These are the activations of a small network on made-up records, seen along a few directions, one row for each record.
Here are examples, each followed by its value of one field, K.
Other fields move the rows too, some of them a lot.
(in the rows, 500 means zero)
Strong random noise was added to every row along 12 fixed directions; ignore it. To show where, here is one row again and again, with new noise each time:
[579 563 491 418 446 423 591 596 571 220 586 452 490 515 511 430 613 395
 593 478 399 746 404 580 588 518 588 484 628 561 453 459 460]
[301 453 443 668 417 438 655 533 504 558 441 529 336 451 465 461 495 560
 505 454 559 417 590 516 377 504 486 438 412 529 519 392 475]
[426 442 431 629 473 466 740 631 550 611 433 529 254 610 420 501 512 636
 621 583 435 468 465 550 769 497 550 843 574 753 689 175 467]
[698 495 409 267 555 384 523 538 655 421 536 581 412 419 479 505 360 705
 290 443 579 432 409 646 488 588 512 555 532 585 330 534 569]
[396 447 507 482 606 513 419 509 511 507 532 347 492 503 495 478 334 648
 382 446 533 473 486 435 701 462 480 526 496 558 642 537 609]
[480 319 428 462 633 332 484 521 582 515 627 373 401 691 518 368 312 679
 436 499 484 460 542 564 652 309 324 436 616 620 515 480 680]
[460 588 547 362 450 444 418 655 675 455 440 375 536 455 260 366 531 527
 521 350 507 558 450 424 390 461 367 365 441 512 511 584 534]
[440 578 538 672 677 536 533 402 524 618 407 476 655 561 422 518 371 473
 575 495 545 406 479 418 605 261 518 535 545 600 643 363 635]
[582 427 440 342 596 407 474 588 575 388 491 408 524 484 544 572 325 548
 343 415 723 490 522 510 500 464 504 460 519 524 482 644 613]
[503 544 412 499 610 466 593 377 458 619 305 610 513 411 396 449 493 541
 524 431 628 354 504 536 344 442 470 485 425 492 408 508 630]
[468 652 353 524 568 455 494 525 387 297 434 411 634 374 541 449 655 334
 649 305 688 396 483 400 617 649 613 501 538 346 546 692 460]
[253 411 480 378 508 494 600 348 445 585 472 497 246 524 545 394 318 779
 490 551 410 442 520 524 560 555 519 462 296 610 561 417 712]
[258 327 497 671 632 566 525 188 143 538 479 428 547 529 722 435 498 364
 545 542 490 636 669 480 425 309 489 244 432 356 512 601 668]
[391 483 497 449 558 346 597 461 622 350 507 420 488 547 479 397 291 551
 480 436 570 539 532 551 381 301 470 212 458 587 435 481 744]

[420 592 593 645 418 649 371 532 482 519 603 443 557 499 562 585 510 471
 531 540 406 416 477 335 745 617 610 631 509 505 714 431 330]
k12
[391 521 626 447 495 566 445 457 607 626 535 516 514 448 485 551 337 604
 370 509 462 508 505 458 337 470 473 357 365 469 508 506 533]
k10
[438 399 473 533 669 543 491 413 380 701 411 457 464 499 364 369 554 624
 479 488 432 559 483 542 563 354 335 579 538 485 521 516 626]
k2
[688 433 544 307 504 440 343 722 682 503 586 416 629 604 577 694 378 399
 404 476 659 540 557 415 398 448 430 437 570 451 536 667 420]
k3
[593 419 474 440 447 409 572 461 531 537 520 597 429 697 568 478 489 464
 642 628 447 471 568 581 390 411 440 435 516 572 405 415 552]
k13
[596 450 446 324 404 528 615 384 429 454 463 711 298 380 663 620 424 644
 347 606 526 451 486 647 410 766 693 603 347 552 337 477 514]
k1
[547 696 560 568 537 578 477 242 512 599 598 706 594 451 535 481 472 535
 519 561 292 356 383 528 515 566 591 500 496 487 417 354 460]
k6
[613 493 550 316 612 505 390 387 487 636 408 529 676 570 479 503 486 388
 562 521 549 527 553 453 223 320 354 304 442 391 390 664 639]
k5
[441 557 672 514 338 580 396 649 696 594 506 464 540 521 435 648 365 493
 448 518 499 463 522 321 425 502 510 472 379 590 674 407 382]
k7
[507 465 408 531 439 459 725 357 383 579 358 704 303 511 433 365 655 540
 658 598 401 476 515 667 364 487 477 549 447 574 329 336 569]
k12
[708 512 481 406 551 413 461 484 646 590 585 649 592 542 585 621 375 479
 414 508 582 372 522 549 295 460 463 410 555 451 352 533 460]
k3
[413 442 551 624 487 542 494 449 403 432 473 420 520 494 476 441 531 451
 478 512 456 641 526 508 513 402 490 431 491 522 510 494 558]
k1
[565 321 417 633 560 426 421 456 393 598 521 496 493 457 410 322 651 509
 352 426 493 541 581 626 327 363 216 368 607 382 295 626 484]
k11
[523 380 442 368 530 374 373 513 532 469 709 424 526 651 764 530 367 459
 493 495 588 397 640 447 432 492 420 258 533 376 475 686 506]
k11
[641 579 598 543 376 561 566 509 599 433 471 648 500 347 355 535 551 498
 348 523 400 664 390 632 351 509 561 531 503 600 344 347 409]
k6
[541 399 475 473 503 572 508 555 432 512 452 536 450 317 622 753 389 555
 196 475 711 510 537 513 470 661 634 644 434 459 518 592 411]
k7
[379 423 650 663 306 603 382 620 561 547 651 429 480 544 651 715 361 475
 364 579 486 486 606 352 530 571 571 484 433 531 700 427 289]
k4
[587 396 552 511 600 529 332 653 638 712 510 412 571 526 407 630 334 610
 263 464 620 436 518 420 542 368 355 610 569 552 618 537 471]
k8
[501 515 366 798 519 379 678 651 501 439 497 487 517 621 553 567 599 314
 708 491 646 372 572 483 664 426 565 656 709 538 614 356 371]
k5
[414 504 437 709 585 564 642 394 322 642 378 598 540 503 630 650 518 369
 631 553 657 348 601 454 488 470 625 598 487 422 589 447 484]
k9
[445 514 549 481 506 560 402 562 551 492 496 404 505 363 366 468 453 638
 322 396 490 560 425 476 570 544 470 529 471 514 558 546 498]
k3
[543 675 547 503 483 508 351 545 551 354 580 437 722 413 498 509 576 326
 516 383 537 493 466 390 442 543 524 355 538 337 471 663 388]
k12
[482 591 553 649 564 625 380 392 413 376 611 447 652 348 579 534 483 472
 342 442 441 554 414 451 711 572 637 535 567 454 559 522 423]
k8
[652 565 505 711 417 413 486 691 723 625 601 572 579 707 412 513 618 350
 697 549 436 359 529 449 471 361 357 544 711 560 532 298 274]
k2
[541 602 421 451 532 398 537 515 619 700 435 628 530 610 456 475 518 469
 728 487 568 208 543 442 364 482 405 477 476 458 478 488 492]
k10
[509 296 442 439 317 371 565 798 549 408 563 402 359 684 685 643 537 338
 599 553 658 573 694 453 409 515 480 457 531 498 579 551 352]
k5
[395 634 412 129 363 491 563 484 494 520 419 561 191 433 325 194 724 771
 752 470 234 455 338 537 596 863 481 625 310 530 471 489 541]
k2
[537 392 547 583 457 473 457 500 468 477 601 452 536 678 588 475 558 356
 584 602 397 622 575 507 486 359 426 404 593 510 488 478 471]
k1
[617 563 303 413 786 498 579 235 288 625 152 675 622 251 428 497 511 521
 441 354 833 270 490 569 292 496 521 542 400 363 297 706 729]
k8
[503 431 558 438 568 555 338 453 515 769 506 504 518 524 417 475 438 628
 396 514 457 424 530 464 393 413 301 455 453 435 483 582 543]
k9
[743 594 357 360 557 451 471 493 416 374 566 559 557 445 519 359 818 388
 639 430 403 571 376 596 605 657 495 604 696 368 341 633 381]
k11
[602 498 360 619 620 439 482 322 343 598 625 577 568 766 720 428 594 374
 819 620 394 247 542 481 781 484 487 611 693 474 544 434 473]
k6
[399 496 637 556 544 684 257 340 410 650 507 459 564 272 351 416 467 685
 176 425 356 563 433 468 462 524 383 440 381 408 467 611 512]
k4
[328 604 608 801 403 596 531 423 456 363 591 488 639 526 732 668 410 268
 588 564 519 467 584 357 527 494 751 357 459 483 652 385 403]
k13
[410 728 471 702 393 417 601 570 618 370 514 542 534 399 364 375 658 407
 643 366 472 416 446 509 436 560 542 419 532 463 450 413 356]
k10
[305 332 522 305 426 486 579 611 472 381 410 339 279 462 473 475 410 648
 378 480 554 736 541 536 460 549 503 437 318 553 547 596 659]
k13
[552 450 490 727 605 508 556 463 546 589 436 577 547 422 477 662 270 580
 241 490 691 354 527 543 495 361 543 595 540 619 505 366 538]
k7
[425 474 630 415 393 593 446 527 528 579 532 463 423 550 490 533 456 568
 489 589 343 597 477 440 563 556 510 552 402 576 621 427 468]
k4
[352 555 638 812 408 673 508 295 423 666 634 641 473 463 534 470 567 518
 506 632 185 516 483 521 491 486 546 475 488 493 507 252 357]
k9

Here are new rows. What is K for each?
[508 578 453 827 585 511 484 232 364 695 560 684 663 504 575 428 653 333
 643 519 421 292 570 500 338 380 429 362 594 324 369 444 398]
k5
[405 510 558 643 569 563 462 338 431 735 474 532 568 663 530 491 451 466
 663 613 405 351 554 395 547 368 460 500 464 523 619 392 564]
k1
[303 530 528 585 487 460 646 457 518 534 431 471 469 627 474 425 476 434
 743 531 452 515 550 443 460 343 507 382 437 584 609 344 606]
k8
[658 587 585 385 317 449 234 568 720 406 736 534 598 482 561 528 427 484
 354 457 448 376 502 439 318 642 446 261 468 430 356 620 319]
k4
[677 752 563 482 557 472 674 620 772 438 413 639 708 470 439 736 423 311
 575 485 653 526 396 507 362 402 691 560 581 557 483 369 453]
k10
[602 400 507 227 433 433 451 665 642 520 516 457 406 631 538 594 366 574
 475 547 562 489 529 465 509 545 461 551 455 606 559 534 514]
k7
[596 598 697 173 460 534 227 664 828 562 710 381 577 677 441 544 304 633
 477 553 314 496 382 343 646 509 418 500 505 590 650 514 481]
k9
[324 455 463 648 612 540 622 418 377 460 429 432 414 342 391 370 512 637
 384 420 471 641 442 600 625 437 515 549 517 540 520 436 620]
k11
[517 616 568 529 503 567 475 490 570 558 542 552 552 455 422 489 553 514
 505 503 366 540 411 491 508 517 500 534 534 485 504 426 423]
k2
[509 465 479 481 512 420 602 498 485 234 585 434 464 522 588 471 457 473
 471 510 473 678 461 611 635 483 604 475 587 572 460 464 570]
k4
[312 562 451 574 589 531 533 251 355 500 589 508 486 563 736 477 382 548
 651 561 441 281 520 418 739 577 661 489 449 489 629 430 593]
k5
[522 527 602 677 533 539 486 386 497 508 577 540 704 540 587 567 483 287
 524 541 453 616 541 493 343 292 515 304 579 440 461 446 464]
k3
[610 375 478 730 506 505 431 573 415 409 614 457 617 479 668 646 552 296
 336 482 611 597 598 499 511 442 516 491 677 416 490 572 309]
k8
